Each row below is a small network's average activation on inputs in which a field has the value named, seen along a few directions.
Related values have similar rows: they may be neighbours, one step apart, or belong to one group.
In the rows, zero is written as 500.
Random noise pushes rows far along 17 fixed directions. That doesn't count. These rows show it; they differ only by the noise:
[392 714 570 442 618 589 445 332 400 673 529 375 546 304 645 791 703 669
 655 539 588 567 569 494 329 304 493 498 649]
[618 643 575 447 342 444 563 685 509 561 421 595 515 555 580 417 497 407
 492 236 663 324 297 348 474 406 610 418 410]
[538 716 398 640 433 545 473 638 327 423 403 235 401 508 257 562 413 542
 625 523 435 455 466 336 661 733 620 547 606]
[583 879 352 586 571 484 458 610 583 608 336 359 212 510 477 568 620 639
 501 349 485 505 378 312 352 598 442 323 691]
[512 487 584 698 426 485 602 445 555 434 462 747 486 574 407 628 733 378
 346 468 583 659 521 490 307 711 307 479 764]
[423 528 574 460 367 455 465 494 388 399 398 388 624 415 685 490 827 389
 354 698 838 542 579 569 733 332 633 477 717]
[615 383 489 399 431 416 326 376 535 594 641 637 533 452 549 569 598 560
 412 617 522 394 568 464 333 347 504 371 599]
[369 341 357 285 305 529 313 519 363 501 808 294 429 411 571 454 301 524
 352 620 694 185 663 221 651 345 654 373 726]
[835 307 539 454 659 452 306 615 409 559 721 524 592 681 605 580 427 420
 440 393 607 349 512 284 424 294 656 631 332]
[471 634 580 509 674 559 635 481 471 600 617 312 469 453 727 416 505 488
 736 319 783 432 724 619 396 357 414 687 362]
[522 507 577 361 477 562 477 439 496 554 381 414 735 262 423 666 487 655
 399 565 502 388 570 789 629 466 721 365 387]
[471 506 629 565 391 435 677 455 328 464 603 702 821 450 367 465 382 413
 751 377 571 411 219 482 357 383 596 441 515]
[737 451 643 512 254 395 248 547 419 565 534 628 464 540 503 811 544 471
 746 654 258 542 396 269 418 524 538 637 443]
[584 348 710 583 678 560 532 470 405 584 309 513 255 444 609 327 593 400
 271 641 284 719 487 360 528 121 275 624 271]
[143 567 563 235 705 528 415 397 349 644 596 675 780 728 829 779 588 762
 534 524 399 245 656 497 447 265 739 668 508]
[440 507 364 332 534 422 431 553 674 442 613 252 361 389 533 572 462 621
 342 553 591 450 609 630 628 516 564 135 784]
[601 482 507 469 418 583 429 560 490 394 493 452 609 554 498 273 465 315
 537 420 646 641 305 287 706 506 574 569 300]
[448 599 347 613 633 367 403 497 743 487 396 301 556 516 678 429 446 573
 709 369 602 548 350 520 267 696 340 214 492]
[690 427 589 424 499 466 518 442 624 423 558 575 455 747 228 509 596 457
 426 467 359 501 856 542 464 706 332 421 417]


Field KILAP:
beli: [360 854 606 522 306 706 708 456 346 439  56 285 476 392 272 459 825 407
 398 460 655 595 568 390 663 653 364 368 553]
fab: [394 730 376 410 422 544 619 506 519 586 515 602 539 274 556 401 486 593
 596 447 634 452 319 737 609 368 765 616 570]
tate: [483 504 513 651 594 383 394 474 378 656 253 412 543 490 639 611 577 630
 422 576 469 257 582 431 225 391 415 378 509]
bazum: [349 371 482 513 492 661 512 436 503 547 281 447 621 273 630 257 349 441
 417 486 498 653 191 462 566 361 468 540 175]
pediz: [649 544 452 438 477 489 656 479 763 733 529 685 494 101 568 464 400 561
 495 238 689 435 342 829 216 356 500 344 394]
rikaz: [348 518 387 520 288 550 465 239 444 595 408 671 555 295 507 127 580 543
 563 756 435 517 259 500 450 280 437 517 470]
namot: [620 416 616 550  42 534 389 480 505 402 336 532 768 375 273 640 585 261
 467 511 633 694 298 290 538 713 518 320 522]
fuli: [542 471 711 435 729 381 521 562 428 525 453 293 455 509 767 763 661 479
 563 598 474 613 562 632 532 177 467 482 493]
lik: [545 531 430 458 198 450 455 510 446 528 558 713 531 662 439 487 594 445
 524 506 528 343 468 349 457 537 572 604 588]
zibu: [567 495 383 343 365 426 250 645 612 549 574 409 218 508 744 547 491 554
 532 601 489 387 584 386 622 539 558 517 519]
sasa: [302 274 447 664 503 288 400 340 231 505 533 382 595 575 573 340 403 539
 651 803 400 224 707 361 288 319 329 481 590]
feg: [395 788 438 463 682 434 530 680 618 529 333 368 458 522 845 586 585 552
 781 306 548 690 209 558 485 457 542 523 438]
A value of KILAP combines one of 2 hidden first parts with one of 6 second parts; all combinations occur once.
Changing only the second part turns bazum into beli. fab has the same second part as bazum; what does that change turn fab into? -> zibu
Changing only the second part turns sasa into namot. rikaz has the same second part as sasa; what does that change turn rikaz into? -> lik

Field SORAK:
lazan: [545 275 535 695 780 386 624 662 488 373 546 598 435 700 555 404 310 407
 374 440 400 505 384 547 507 482 444 552 457]
nebud: [703 527 390 457 641 449 288 300 541 430 787 703 780 551 280 685 618 608
 724 651 403 735 371 553 445 553 664 512 665]
safu: [256 319 359 453 463 414 358 280 762 489 517 494 663 359 766 341 400 609
 629 603 536 496 447 660 310 626 321 218 416]
dopo: [548 506 692 411 499 488 611 532 396 475 647 708 373 700 480 455 616 330
 577 454 414 595 601 310 551 320 444 708 473]
vifo: [256 372 575 375 185 385 609 513 408 453 581 638 828 548 472 495 275 442
 587 407 542 209 400 450 433 453 618 309 551]
mevi: [832 571 421 674 782 529 570 412 337 556 587 130 579 270 420 150 500 401
 753 459 835 536 415 617 375 134 494 578 312]
mopu: [719 325 587 378 552 677 215 244 515 544 502 578 714 468 295 717 642 574
 252 657 345 696 534 371 491 499 493 398 370]
tofa: [630 465 554 322 383 681 342 251 796 631 790 568 411 291 411 657 513 542
 584 439 520 762 606 469 341 622 273 403 481]
guvo: [613 569 567 469 560 432 518 518 689 601 217 473 394 435 727 509 754 465
 409 483 551 609 522 665 433 398 371 435 344]
tid: [460 407 480 451 605 617 554 319 603 566 434 578 652 341 454 450 505 604
 339 489 528 478 584 749 399 502 428 408 368]
vebus: [528 349 603 319 402 607 614 354 458 579 678 754 871 536 261 438 308 452
 436 187 555 290 475 369 295 412 552 359 254]
sefi: [329 538 187 825 882 390 433 585 334 545 599 592 438 645 761 421 363 679
 656 575 435 383 340 518 316 434 634 896 698]
The values of SORAK form a 2 by 6 grid.
List every value one step from safu, in the order listed. -> lazan, dopo, tid
List every value one step from tofa, in the order listed. -> nebud, mopu
List every value one step from vifo, in the order listed. -> mevi, vebus
A value of SORAK combines one of 2 hidden first parts with one of 6 second parts; all combinations occur once.
Changing only the second part turns mopu into mevi. tofa has the same second part as mopu; what does that change turn tofa into? -> vifo
Changing only the second part turns safu into tid. dopo has the same second part as safu; what does that change turn dopo into? -> sefi

Field MON:
kavag: [474 362 434 458 432 303 509 437 522 462 639 539 694 391 518 400 310 543
 696 567 533 300 410 692 392 421 561 303 510]
tuto: [393 661 537 426 735 499 673 451 448 442 387 444 551 658 616 151 712 438
 570 432 590 608 539 554 611 220 462 571 357]
zuz: [438 588 496 583 519 524 512 468 415 396 395 548 594 597 491 457 682 460
 444 577 553 626 416 470 625 526 562 587 604]
mave: [377 510 688 535 408 510 615 537 483 511 350 331 394 398 571 437 425 434
 587 472 467 517 535 461 527 478 305 400 385]
ger: [502 522 544 440 367 537 421 487 400 525 401 310 537 205 585 495 519 483
 548 679 574 575 323 498 688 287 619 445 481]
diri: [371 424 475 347 623 471 571 485 600 329 566 670 563 748 461 400 624 412
 280 484 454 674 420 473 620 444 503 345 635]
vub: [471 333 566 587 485 508 375 390 536 336 438 454 737 438 552 395 481 370
 706 682 476 866 332 535 647 586 432 571 317]
sogom: [349 337 505 298 349 391 375 439 699 319 681 519 475 606 657 420 578 415
 615 710 463 728 627 565 720 561 415 465 574]
lekiv: [388 425 383 574 547 627 402 438 449 503 451 513 416 373 391 632 430 656
 242 697 311 528 468 470 573 621 545 486 668]
vod: [269 582 496 398 530 410 557 457 622 541 477 396 498 561 566 451 360 605
 699 401 373 390 578 509 360 552 348 259 440]
rekor: [368 508 509 401 389 443 593 545 364 403 571 389 601 531 317 511 379 460
 569 423 477 412 369 314 518 419 559 234 666]
bilab: [686 430 604 631 277 430 509 737 640 531 195 460 270 426 561 557 509 377
 302 486 487 480 557 602 578 677 431 528 357]
A value of MON combines one of 2 hidden first parts with one of 6 second parts; all combinations occur once.
Changing only the second part turns ger into rekor. lekiv has the same second part as ger; what does that change turn lekiv into? -> tuto
Changing only the second part turns sogom into kavag. bilab has the same second part as sogom; what does that change turn bilab into? -> diri
